These are the activations of a small neural network, seen along a few directions. Each row is one input.
Each table varies a few parts of the input and shows all the possible inputs, shuffled.
A made-up example of a description, with smaller parts first: ring(5) and (point or (values(2) and line(4)) or line(9)).
Shared parts are said once, and a part with two or three values counts as separate values.

Table:
row 1: +1.51 +5.83 -3.32 +1.54 +0.30 +3.66 -2.38 -1.91 +2.82 -2.00 -0.78 -2.06 -2.99
row 2: +3.58 +2.27 -2.09 +3.41 -2.90 -0.47 +4.53 -0.54 +0.84 +6.61 -4.45 +1.16 +0.82
row 3: +2.07 -3.36 +1.13 +2.34 +1.16 +0.45 +1.47 -2.40 -2.58 -5.82 -0.55 -4.77 -1.86
row 4: +1.07 +5.46 -2.12 +1.89 -0.10 +0.71 +2.53 -2.93 +1.34 -2.77 -2.14 -1.45 -2.82
row 5: +2.30 +2.18 -3.51 -0.19 -2.52 -2.15 +0.22 -1.44 -0.46 -0.15 -1.75 -3.90 -4.95
row 6: -1.00 -2.91 +3.88 +0.98 +2.44 +3.04 +4.42 +3.06 +0.67 -4.76 +1.53 -0.81 -1.04
row 7: -1.59 -1.54 +0.12 +0.49 +0.39 +4.68 -0.04 +2.46 +0.00 +6.14 +2.80 +3.75 -0.68
row 8: -1.68 -2.39 -0.06 +0.44 +1.89 +1.26 -0.21 +4.55 -0.59 +6.61 +0.56 +3.03 -1.50
row 9: -2.03 +0.98 +3.23 -1.07 -1.03 -4.54 +1.51 +3.29 -4.95 +2.68 +0.68 +5.34 +8.56
row 10: -3.12 -2.66 +1.78 -2.31 -2.29 -6.29 -4.45 +1.61 +0.00 +3.86 +3.80 +8.07 +3.30
row 11: +3.17 +1.85 -4.29 +0.66 -3.17 -1.69 +3.03 +0.53 +1.29 +7.73 -2.76 +0.28 -0.98
row 12: +1.41 -3.74 -0.97 -0.28 +0.82 -0.70 +0.19 -1.52 -2.35 -4.71 +0.98 -5.75 -3.38
row 13: +0.21 -3.35 -0.58 +1.27 -1.65 -0.62 +2.71 +4.95 -1.95 +6.48 +1.81 +2.13 -1.52
row 14: +1.36 +4.88 -2.99 +2.67 -0.98 +1.55 +5.18 -0.84 +2.97 +5.20 -3.46 +2.58 +1.34
row 15: -1.70 -5.24 +3.23 -1.73 +3.53 +2.05 -0.82 +3.66 +0.37 -1.83 +0.98 -2.33 -2.78
row 16: -2.60 -3.08 +0.94 -3.37 -0.51 -6.04 -6.76 -4.69 -0.24 -6.88 +2.44 +0.43 +2.01
row 17: +0.66 +3.89 -2.62 -1.25 -0.34 +3.13 -2.75 -4.05 +1.57 -0.44 -0.44 -2.16 -4.36
row 18: +0.66 -3.05 +1.71 +4.00 -1.33 +0.92 +4.27 +4.12 -2.42 +5.25 +0.12 +3.00 +0.10
row 19: +0.48 +3.21 -3.08 -0.97 +1.07 -0.11 -2.80 -2.03 +1.03 +0.14 -2.95 -2.82 -4.91
row 20: +2.86 +2.56 -1.27 +2.59 -2.20 -1.06 +1.73 -2.50 -0.85 -1.28 -3.37 -3.00 -3.27
row 21: -0.23 -1.93 -0.24 -1.36 +2.88 +4.62 -2.66 -4.10 -0.25 -4.98 +2.18 -4.23 -2.72
row 22: -0.36 -2.78 -0.63 -1.08 +4.42 +1.49 -2.83 -2.10 -0.75 -4.48 -0.12 -4.87 -3.33
row 23: -1.46 -0.20 +0.63 +3.29 +0.62 +2.81 +4.98 +3.77 -0.39 +3.78 +0.89 +4.50 +0.72
row 24: -0.81 +0.40 -0.51 +3.22 +0.88 +5.30 +0.30 +4.54 +1.25 +4.55 +2.38 +3.56 +0.70
row 25: +0.21 +6.02 -0.37 -1.33 -2.71 -5.68 +1.60 -1.14 -1.43 +4.16 -3.52 +3.10 +9.46
row 26: -1.14 +0.51 +2.34 -2.42 +0.88 -4.33 -0.99 -2.90 -5.32 -8.30 -0.46 -2.49 +7.07
row 27: -2.05 -1.73 +5.96 -3.26 +0.15 -4.03 +0.77 +2.34 -4.21 -5.59 +0.85 +0.34 +7.38
row 28: -3.29 -5.41 +4.44 -4.33 -1.20 -5.55 -4.98 +0.78 +0.78 -4.35 +3.70 +3.33 +2.19
row 29: -1.64 -4.35 +3.39 -1.96 +2.05 +5.24 -0.74 +1.74 +0.87 -2.24 +3.22 -1.74 -2.13
row 30: +1.32 +2.78 -3.76 -0.27 +0.37 +0.30 -0.10 -0.01 +2.74 +8.00 -3.97 +1.38 -0.89
row 31: +2.07 +5.23 -4.00 +2.32 -0.53 +4.10 +0.29 +0.27 +4.49 +5.81 -1.99 +2.12 +1.09
row 32: -0.45 +6.13 +0.07 -2.10 -2.19 -5.71 -1.12 -3.11 -3.25 -3.68 -2.60 -0.98 +5.27
row 33: +1.41 +3.39 -3.41 -0.44 -1.08 +3.61 +0.06 -1.89 +3.30 +7.38 -1.67 +2.18 -0.31
row 34: -1.82 +2.40 -1.24 -3.26 -3.34 -7.39 -6.88 -4.80 +1.79 -2.61 +0.42 +1.90 +0.27
row 35: +0.74 +0.09 -0.93 +1.36 +3.56 +5.12 -2.42 -2.04 +1.01 -6.43 +1.87 -4.17 -1.50
row 36: +0.40 -0.42 +0.18 +1.56 +3.27 +2.38 +2.37 -2.73 -0.54 -7.40 +0.52 -3.19 -1.45
row 37: -0.72 -2.31 +2.70 +0.78 +2.68 +5.66 -0.55 +3.69 +2.30 -3.63 +2.98 -1.84 -1.09
row 38: -0.77 +2.28 -1.64 -2.47 -3.84 -7.11 -4.12 -2.86 +3.41 +5.21 -0.63 +5.86 +4.31
row 39: +0.24 -6.04 +2.88 -1.01 +0.08 +0.12 +2.04 +4.08 -1.03 -2.16 +2.18 -3.16 -2.70
row 40: +0.73 -5.85 +5.03 +1.65 +0.48 +1.31 +3.38 +3.10 -1.27 -3.12 +0.73 -2.32 -1.42
Describe the family of inputs behind these rows.
> ring(5) and (values(2) or ring(6))
Changing only the ring(5) part turns row 39 into row 11. The same change can be made to row 28. Which row results?
> row 38
Changing only the ring(5) part turns row 7 into row 21. The same change can be made to row 8. Which row results?
> row 22
Which other rows agree with row 17 in the ring(5) part? List them by row number.
> row 1, row 4, row 5, row 19, row 20, row 32, row 34
Start at row 40 and move only the ring(6) part, one step at a time. The first step leads to row 39. Which rows follow, in order?
> row 15, row 29, row 37, row 6
Change only the ring(5) part in row 9. List by row number the other rows that result.
> row 25, row 26, row 27, row 32
Change only the values(2) part in row 9. List by row number the other rows that result.
> row 10

Table:
row 41: -0.22 -1.60 +0.39 -1.32 -0.93 -2.50 -1.46 -0.11 -0.10 -0.12 +0.39 +0.03 -0.48
row 42: -1.26 +0.27 +0.05 -1.71 +0.35 -0.63 -2.91 -1.12 +0.98 -0.77 +0.94 +1.06 +0.98
row 43: +0.69 +2.91 -2.17 +1.17 -1.99 -0.30 +1.58 +1.29 +1.35 +7.77 -1.66 +3.96 +1.37
row 44: -0.61 -0.29 +1.84 -0.08 -0.04 -0.99 +1.07 +0.94 -0.92 -1.56 +0.34 +0.71 +2.10
row 45: +1.05 +1.34 -1.53 +0.91 -0.08 +1.11 +0.26 -1.58 +0.73 -0.78 -0.62 -1.42 -1.83
row 46: +0.27 -0.73 +1.12 +1.19 +0.79 +2.01 +2.12 +1.26 -0.04 -1.06 +0.14 -0.70 -0.01
row 47: -0.23 -2.33 +0.86 +0.79 +1.16 +1.95 +0.76 +1.67 -0.52 +0.20 +1.21 -0.10 -0.94
row 48: +0.36 -1.62 -0.43 +0.09 +0.28 +0.69 -0.10 +0.41 +0.55 +0.28 +0.12 -1.30 -3.17
row 49: +0.28 +1.26 +0.10 -0.45 -0.31 -1.98 +0.47 -0.86 -1.58 -1.36 -1.20 -0.91 +2.05
row 50: +0.19 +1.42 -0.72 -0.21 -0.89 -1.99 -0.99 -2.13 +0.00 -1.27 -0.64 -0.02 +0.52
row 51: -1.17 -2.09 +1.66 -0.69 -0.10 -1.12 -0.46 +1.16 -1.26 -0.24 +1.48 +1.25 +1.44
row 52: +1.10 +1.00 -0.49 +0.69 +0.56 +1.17 +1.67 -0.56 -0.83 -0.70 -1.36 -2.13 -0.46
row 53: -0.45 +0.45 -0.68 -0.38 +1.21 +2.58 -2.02 -0.35 +1.63 -0.40 +0.86 -0.42 -1.57
Describe the family of inputs behind these rows.
> point or (values(2) and ring(6))
Change only the values(2) part in row 52. List by row number the other rows that result.
> row 49
